Each row below holds a small network's activations on one record, seen along a few directions.
After each row come some of the record's fields: LITAZ, TUTIS, FIBU, DUNA.
Not every record has every field; a missing one is written missing.
Other fields move the rows too, some of them a lot.
In the rows, zero is written as 500.
Strong random noise was added to every row along 21 fixed directions; ignore it. To show where, here is one row again and again, with new noise each time:
[545 560 511 629 621 372 528 658 353 436 340 878 550 370 245 505 506 539
 708 533 532 409 637 604 211 552 488 468 358 435 308 437 751 472 422 475
 340 436]
[222 427 477 366 610 543 278 447 476 427 558 526 531 449 642 522 554 590
 433 693 439 596 571 680 414 362 399 736 312 560 316 261 662 512 662 692
 368 393]
[712 461 547 665 384 593 476 690 572 285 454 364 450 623 403 642 636 653
 367 461 428 403 429 190 517 755 534 384 561 574 366 565 313 453 698 347
 343 789]
[571 176 487 575 572 513 486 332 427 628 207 290 521 506 380 799 773 522
 394 620 518 590 740 456 755 435 262 522 428 419 608 565 302 668 674 593
 576 752]
[614 325 458 704 615 501 625 674 531 477 625 716 690 576 338 710 648 465
 528 372 644 487 507 330 567 614 556 528 565 575 731 526 567 539 417 552
 414 387]
[667 511 644 568 484 294 615 470 239 364 598 517 460 410 318 604 442 826
 628 676 445 498 248 352 195 407 510 547 342 586 298 421 605 278 614 854
 282 716]
[418 584 498 541 452 235 716 612 230 711 306 551 288 190 438 329 576 542
 649 525 355 349 544 216 444 406 703 528 270 221 522 360 310 497 455 234
 485 443]
[373 407 512 409 463 603 608 455 618 271 506 558 674 602 354 712 655 526
 464 525 473 482 840 534 517 383 338 636 557 311 856 892 204 709 403 605
 571 329]
[569 478 685 733 351 513 115 675 671 234 365 625 505 583 280 603 695 612
 581 456 151 538 546 433 494 344 277 509 384 494 476 598 441 543 590 714
 275 422]
[603 442 398 341 686 544 626 243 658 424 343 516 434 378 710 117 270 475
 535 519 532 551 710 569 644 555 322 685 384 480 487 423 555 493 494 450
 440 605]
[398 453 489 644 205 589 414 697 491 379 458 493 324 363 309 568 284 565
 626 544 735 545 519 275 548 348 303 672 522 311 574 263 502 581 301 428
 459 596]
[275 495 562 560 403 387 712 784 250 604 686 661 523 418 723 590 399 426
 483 772 500 402 752 625 324 312 360 554 676 532 752 575 479 598 551 522
 590 262]
[686 451 577 599 668 569 540 458 546 472 525 580 481 392 721 529 575 511
 443 650 509 535 474 538 504 515 561 610 489 564 592 465 462 571 615 613
 424 481]
[571 673 409 503 623 449 286 237 455 693 655 602 535 375 536 348 330 563
 425 603 662 770 395 787 501 547 460 621 351 461 420 295 639 422 608 571
 249 557]
[332 412 614 618 495 433 630 644 280 436 330 425 438 491 563 581 407 361
 427 662 449 380 727 363 425 415 396 502 487 615 514 460 419 542 482 774
 647 508]
[397 406 502 591 551 352 395 239 494 299 553 819 459 471 594 231 540 652
 377 462 544 521 600 294 471 363 351 523 328 779 334 450 567 615 722 441
 258 480]
[440 459 672 379 406 540 559 750 477 291 645 571 413 465 852 491 464 488
 586 785 278 407 422 488 415 149 540 543 588 579 391 387 586 711 552 741
 730 340]
[503 577 472 514 291 583 756 580 422 450 392 452 479 512 368 423 655 344
 397 386 647 373 437 230 344 486 792 186 578 542 295 832 479 624 611 215
 862 601]
[435 504 374 369 482 477 553 523 465 723 579 529 555 439 467 395 490 406
 516 509 543 597 508 520 604 391 548 567 382 361 579 466 601 594 452 452
 581 398]
[440 343 546 464 637 343 509 502 499 251 516 502 531 515 768 403 457 536
 598 431 290 357 446 438 458 512 543 550 509 685 504 381 628 315 489 624
 404 331]
[465 343 473 437 448 588 711 620 517 670 313 203 453 377 546 664 715 688
 517 674 472 316 520 419 453 652 513 668 508 346 547 418 436 211 686 206
 453 556]
[698 494 526 447 454 665 475 621 652 618 493 339 329 400 853 339 334 383
 371 637 506 470 438 472 617 594 550 592 449 477 724 486 541 591 414 325
 451 480]
[275 677 663 739 447 350 319 613 282 669 473 541 240 385 518 582 570 478
 548 415 455 406 384 475 312 432 597 324 623 589 314 287 321 474 520 386
 539 528]

[397 562 579 856 393 285 243 464 455 483 367 743 686 632 246 503 593 497
 409 505 436 496 489 336 533 468 454 384 377 580 403 315 553 346 598 749
 352 239] => {LITAZ: nup, TUTIS: kevof, FIBU: peve, DUNA: kube}
[476 392 545 462 320 420 542 635 502 468 345 358 526 570 579 472 440 629
 551 726 362 290 483 424 488 517 341 494 526 554 271 321 721 166 676 501
 531 513] => {LITAZ: nup, TUTIS: rapat, FIBU: sil, DUNA: gupi}
[509 397 482 704 301 585 578 616 333 757 616 435 536 465 309 777 518 440
 460 576 865 645 409 462 464 347 404 456 643 562 639 592 638 563 577 544
 664 620] => {LITAZ: med, TUTIS: missing, FIBU: sabo, DUNA: kube}
[552 817 424 454 379 559 687 434 511 486 746 620 530 395 421 358 201 398
 569 483 784 646 365 625 393 460 663 543 629 302 643 599 475 512 295 523
 607 443] => {LITAZ: nup, TUTIS: kevof, FIBU: peve, DUNA: kube}
[448 562 393 548 115 514 478 509 611 607 466 460 463 394 541 213 253 546
 470 608 681 488 438 367 618 475 391 602 510 314 631 345 615 318 510 147
 402 356] => {LITAZ: zifof, TUTIS: missing, FIBU: sil, DUNA: kube}
[516 475 520 603 321 609 489 429 775 551 494 614 543 501 668 434 500 668
 472 630 655 403 559 629 506 563 239 563 762 542 592 490 576 276 708 153
 385 352] => {LITAZ: med, TUTIS: missing, FIBU: ropu, DUNA: gupi}
[714 282 502 534 458 590 482 574 464 240 394 530 333 356 355 533 500 442
 694 298 687 557 375 274 447 311 577 418 408 531 491 654 750 843 267 418
 587 701] => {LITAZ: zenug, TUTIS: missing, FIBU: sabo, DUNA: gupi}
[428 543 400 724 358 509 576 569 475 619 602 374 454 408 520 408 569 409
 476 295 560 650 377 398 529 492 572 509 636 610 561 560 427 283 786 384
 512 575] => {LITAZ: med, TUTIS: missing, FIBU: peve, DUNA: gupi}
[701 409 502 549 670 313 427 424 432 675 329 414 547 489 385 568 814 444
 600 318 179 569 520 593 611 501 534 368 360 440 569 759 410 476 629 556
 488 589] => {LITAZ: nup, TUTIS: rapat, FIBU: sil, DUNA: gupi}
[580 486 357 413 425 682 576 386 410 610 308 488 599 379 430 422 286 437
 355 798 943 572 709 731 359 557 335 515 393 389 440 639 867 586 545 299
 566 607] => {LITAZ: zenug, TUTIS: missing, FIBU: sabo, DUNA: kube}
[328 651 387 375 319 498 452 830 482 685 635 561 495 537 290 355 414 621
 536 472 306 562 688 570 426 516 248 577 372 403 423 510 558 447 582 268
 254 513] => {LITAZ: zifof, TUTIS: missing, FIBU: ropu, DUNA: kube}
[431 468 342 450 178 416 608 486 380 558 634 196 519 477 542 250 330 467
 344 428 498 646 466 279 587 401 455 523 425 508 724 747 511 375 687 383
 477 548] => {LITAZ: zenug, TUTIS: missing, FIBU: ropu, DUNA: gupi}
[389 418 360 218 410 734 357 929 596 391 610 372 391 534 810 482 461 261
 538 470 346 557 547 610 713 391 586 459 622 395 421 412 595 922 429 271
 770 487] => {LITAZ: med, TUTIS: missing, FIBU: ropu, DUNA: gupi}
[571 576 486 426 489 481 486 609 564 647 568 691 746 598 363 530 651 466
 622 588 298 590 472 638 698 332 549 463 525 268 457 407 525 615 526 676
 696 263] => {LITAZ: zenug, TUTIS: missing, FIBU: ropu, DUNA: gupi}
[467 614 491 689 258 660 462 555 602 503 701 540 553 501 553 412 375 230
 396 373 814 604 236 359 562 389 727 448 694 550 752 560 572 583 347 493
 715 232] => {LITAZ: zifof, TUTIS: missing, FIBU: sil, DUNA: kube}
[445 414 564 742 263 191 300 479 232 602 364 459 426 347 554 432 341 438
 589 559 510 526 407 523 408 254 348 386 453 586 577 460 797 326 554 541
 446 409] => {LITAZ: nup, TUTIS: kevof, FIBU: sil, DUNA: kube}
[509 427 511 356 501 615 570 653 514 555 518  99 527 679 510 671 518 423
 437 514 290 546 477 468 652 530 479 501 562 539 476 512 359 468 560 789
 697 697] => {LITAZ: zenug, TUTIS: missing, FIBU: sabo, DUNA: gupi}
[568 363 440 582 354 483 643 672 456 482 562 562 552 422 311 631 476 638
 698 514 644 490 509 385 522 432 372 611 588 352 674 513 592 449 441 380
 462 525] => {LITAZ: zifof, TUTIS: missing, FIBU: sabo, DUNA: gupi}
[571 590 558 521 475 366 391 504 382 667 363 576 579 668 413 542 318 274
 311 728 433 517 770 601 690 482 348 328 377 379 636 547 394 798 284 769
 590 435] => {LITAZ: med, TUTIS: missing, FIBU: fad, DUNA: kube}
[376 378 524 468 413 518 305 111 664 243 382 403 403 402 588 449 430 722
 655 496 535 564 546 584 636 281 178 702 628 381 523 391 357 402 537 492
 483 571] => {LITAZ: zifof, TUTIS: missing, FIBU: sil, DUNA: gupi}
[726 531 411 468 543 110 273 341 150 316 659 502 702 462 433 519 378 587
 630 432 388 651 233 638 501 463 720 335 392 314 524 585 656 474 438 646
 373 501] => {LITAZ: zifof, TUTIS: missing, FIBU: sabo, DUNA: gupi}
[532 353 510 522 587 468 460 288 435 312 418 631 424 335 597 454 571 619
 488 543 632 495 498 436 401 405 533 538 380 548 456 493 591 653 543 383
 392 512] => {LITAZ: zenug, TUTIS: missing, FIBU: peve, DUNA: gupi}
[493 406 389 437 579 547 534 489 399 392 530 364 432 348 678 768 700 506
 521 413 694 421 343 557 452 647 906 418 721 315 599 491 355 635 425  54
 579 530] => {LITAZ: zenug, TUTIS: missing, FIBU: peve, DUNA: kube}
[648 502 316 365 548 674 337 361 756 315 525 611 762 588 379 390 626 479
 602 392 468 777 489 781 678 431 457 498 513 388 259 611 702 574 721 555
 598 537] => {LITAZ: med, TUTIS: missing, FIBU: sabo, DUNA: gupi}
[350 676 477 567 448 530 526 506 330 367 429 320 391 313 491 510 442 285
 568 280 605 534 418 620 216 496 794 415 594 431 569 750 411 430 387 438
 658 497] => {LITAZ: med, TUTIS: missing, FIBU: fad, DUNA: kube}
[416 524 579 208 519 416 651 454 693 770 388 601 569 532 485 324 410 449
 749 608 300 323 616 669 546 329 330 637 399 319 666 483 656 361 176 645
 663 131] => {LITAZ: nup, TUTIS: rapat, FIBU: sil, DUNA: kube}
[636 428 537 597 496 438 737 901 259 560 490 234 326 266 573 661 455 438
 631 529 356 450 385 357 340 575 728 616 402 412 836 559 472 374 374 551
 370 538] => {LITAZ: med, TUTIS: missing, FIBU: ropu, DUNA: kube}
[367 718 615 641 335 580 602 638 460 490 437 387 313 381 437 580 619 689
 543 568 470 388 432 485 147 575 531 511 652 533 199 460 311 164 811 331
 459 685] => {LITAZ: nup, TUTIS: kevof, FIBU: fad, DUNA: kube}
[316 339 319 353 362 136 672 206 243 656 496 510 584 426 470 340 343 580
 676 460 617 517 646 541 641 253 254 432 601 344 632 515 579 449 487 248
 645 479] => {LITAZ: zifof, TUTIS: missing, FIBU: ropu, DUNA: kube}
[401 719 535 334 337 663 583 570 698 520 399 308 463 536 354 449 415 611
 512 588 334 430 648 566 423 605 341 662 492 245 524 578 233 290 467 460
 450 526] => {LITAZ: zenug, TUTIS: missing, FIBU: sil, DUNA: kube}
[538 526 687 614 481 493 592 595 478 178 785 748 386 531 620 518 279 468
 507 427 568 452 525 338 364 344 465 483 654 715 788 695 359 815 213 694
 474 417] => {LITAZ: zenug, TUTIS: missing, FIBU: sabo, DUNA: gupi}
[511 697 558 660 328 596 563 777 592 627 587 724 431 488 630 367 324 425
 490 691 570 468 554 593 447 496 352 465 712 591 372 332 574 483 638 403
 538 458] => {LITAZ: med, TUTIS: missing, FIBU: sil, DUNA: kube}
[362 381 270 432 501 338 456 624 245 404 510 328 525 495 478 376 456 387
 417 297 307 661 657 347 630 512 540 468 283 470 557 560 466 631 572 427
 373 590] => {LITAZ: zenug, TUTIS: missing, FIBU: fad, DUNA: kube}
[364 579 445 562 542 468 735 748 278 447 579 784 549 278 604 485 513 407
 738 638 553 520 565 632 360 280 642 533 673 398 297 302 608 594 653 517
 788 377] => {LITAZ: nup, TUTIS: kevof, FIBU: sabo, DUNA: kube}
[553 241 415 420 571 454 449 137 525 514 145 473 724 637 396 474 556 446
 412 522 676 445 594 601 574 549 371 306 423 591 350 563 856 458 521 473
 618 492] => {LITAZ: zenug, TUTIS: missing, FIBU: peve, DUNA: gupi}
[373 477 474 453 465 493  69 499 468 205 311 432 470 451 513 398 518 471
 477 459 378 527 354 440 439 427 696 481 174 474 223 336 769 545 459 559
 402 371] => {LITAZ: med, TUTIS: missing, FIBU: sabo, DUNA: gupi}

Which values does each new row have?
[681 569 383 417 423 424 565 530 501 503 678 328 608 605 465 494 313 478
 626 331 422 618 371 667 639 607 498 376 754 376 634 610 443 360 447 468
 529 626] => {LITAZ: zifof, TUTIS: missing, FIBU: ropu, DUNA: kube}
[290 716 603 422 516 407 397 450 511 460 520 628 355 623 569 252 353 318
 516 248 312 436 576 573 435 386 476 250 605 672 346 557 354 675 316 518
 666 435] => {LITAZ: zenug, TUTIS: missing, FIBU: peve, DUNA: kube}
[401 653 510 355 511 535 414 652 603 440 491 348 486 460 771 403 555 372
 615 528 129 473 371 582 680 435 786 582 557 256 413 263 323 441 509 603
 742 290] => {LITAZ: nup, TUTIS: rapat, FIBU: sil, DUNA: gupi}
[457 439 321 477 215 483 633 627 452 301 844 381 592 454 564 424 362 611
 495 519 566 659 333 232 632 387 560 693 552 400 669 461 519 398 663 474
 436 485] => {LITAZ: nup, TUTIS: kevof, FIBU: ropu, DUNA: kube}
[164 152 189 234 648 545 764 398 582 352 688 448 664 591 466 588 740 523
 607 162 694 530 473 324 654 484 652 627 623 586 453 363 600 472 512 353
 653 467] => {LITAZ: med, TUTIS: missing, FIBU: fad, DUNA: kube}
[392 400 187 481 607 373 762 303 275 592 630 568 644 410 557 428 584 530
 482 461 747 687 641 585 622 508 476 471 670 520 295 420 509 471 954 255
 623 734] => {LITAZ: nup, TUTIS: kevof, FIBU: ropu, DUNA: gupi}
[674 619 465 563 613 680 663 463 791 364 415 741 424 211 555 127 398 386
 687 392 641 548 445 470 405 521 672 781 331 418 633 522 677 412 341 460
 393 307] => {LITAZ: nup, TUTIS: rapat, FIBU: sil, DUNA: kube}
[393 481 346 514 456 547 542 765 523 521 597 466 494 600 603 261 323 300
 444 393 386 637 655 421 717 510 339 504 545 666 378 352 549 544 668 521
 536 604] => {LITAZ: zifof, TUTIS: missing, FIBU: sil, DUNA: kube}
[485 476 394 421 531 603 562 774 498 375 655 466 522 502 456 543 592 418
 601 337 399 589 397 361 579 458 729 533 494 428 445 464 485 660 477 536
 619 525] => {LITAZ: med, TUTIS: missing, FIBU: sabo, DUNA: kube}
[573 589 459 807 520 547 775 631 382 342 456 506 576 395 511 587 493 368
 425 545 592 552 654 426 480 658 641 540 665 411 684 592 192 455 650 578
 534 526] => {LITAZ: med, TUTIS: missing, FIBU: ropu, DUNA: kube}
[562 354 359 289 423 459 539 577 527 554 384 210 449 578 723 276 658 409
 372 474 187 464 464 231 836 516 644 344 374 489 283 465 462 601 781 261
 672 658] => {LITAZ: nup, TUTIS: kevof, FIBU: sil, DUNA: kube}
[790 713 677 644 383 532 270 556 618 627 464 733 513 622 414 533 525 451
 382 621 473 444 451 605 512 540 514 244 524 451 539 650 468 722 383 435
 475 388] => {LITAZ: zifof, TUTIS: missing, FIBU: fad, DUNA: gupi}
[631 745 526 386 282 345 395 520 427 361 483 536 672 685 305 381 243 443
 487 619 240 570 578 657 517 412 416 291 413 289 477 731 488 582 401 782
 542 436] => {LITAZ: med, TUTIS: missing, FIBU: ropu, DUNA: kube}
[480 430 641 408 524 401 452 172 435 649 295 147 479 465 482 620 374 641
 697 588 458 476 386 715 493 394 284 566 586 436 514 387 518 131 405 786
 641 602] => {LITAZ: zifof, TUTIS: missing, FIBU: sabo, DUNA: gupi}
[589 524 360 441 667 546 496 434 402 489 370 411 465 274 590 443 209 365
 583 536 711 614 584 785 458 655 541 619 428 304 617 438 656 491 291 447
 438 573] => {LITAZ: med, TUTIS: missing, FIBU: sabo, DUNA: kube}
[380 594 428 658 555 574 731 925 556 391 554 743 572 412 506 427 487 462
 694 420 479 386 642 538 285 681 536 637 651 537 438 409 610 238 601 354
 404 327] => {LITAZ: med, TUTIS: missing, FIBU: sabo, DUNA: kube}
[428 569 412 777 594 409 461 528 411 603 481 762 371 350 344 469 543 546
 549 384 666 585 575 328 601 587 506 556 464 446 380 115 340 554 540 303
 311 620] => {LITAZ: nup, TUTIS: kevof, FIBU: fad, DUNA: kube}
[378 546 426 629 631 464 260 454 249 684 511 362 506 311 525 666 602 331
 474 406 537 767 489 825 454 440 620 523 474 417 641 560 436 549 585 573
 499 496] => {LITAZ: zifof, TUTIS: missing, FIBU: sabo, DUNA: gupi}
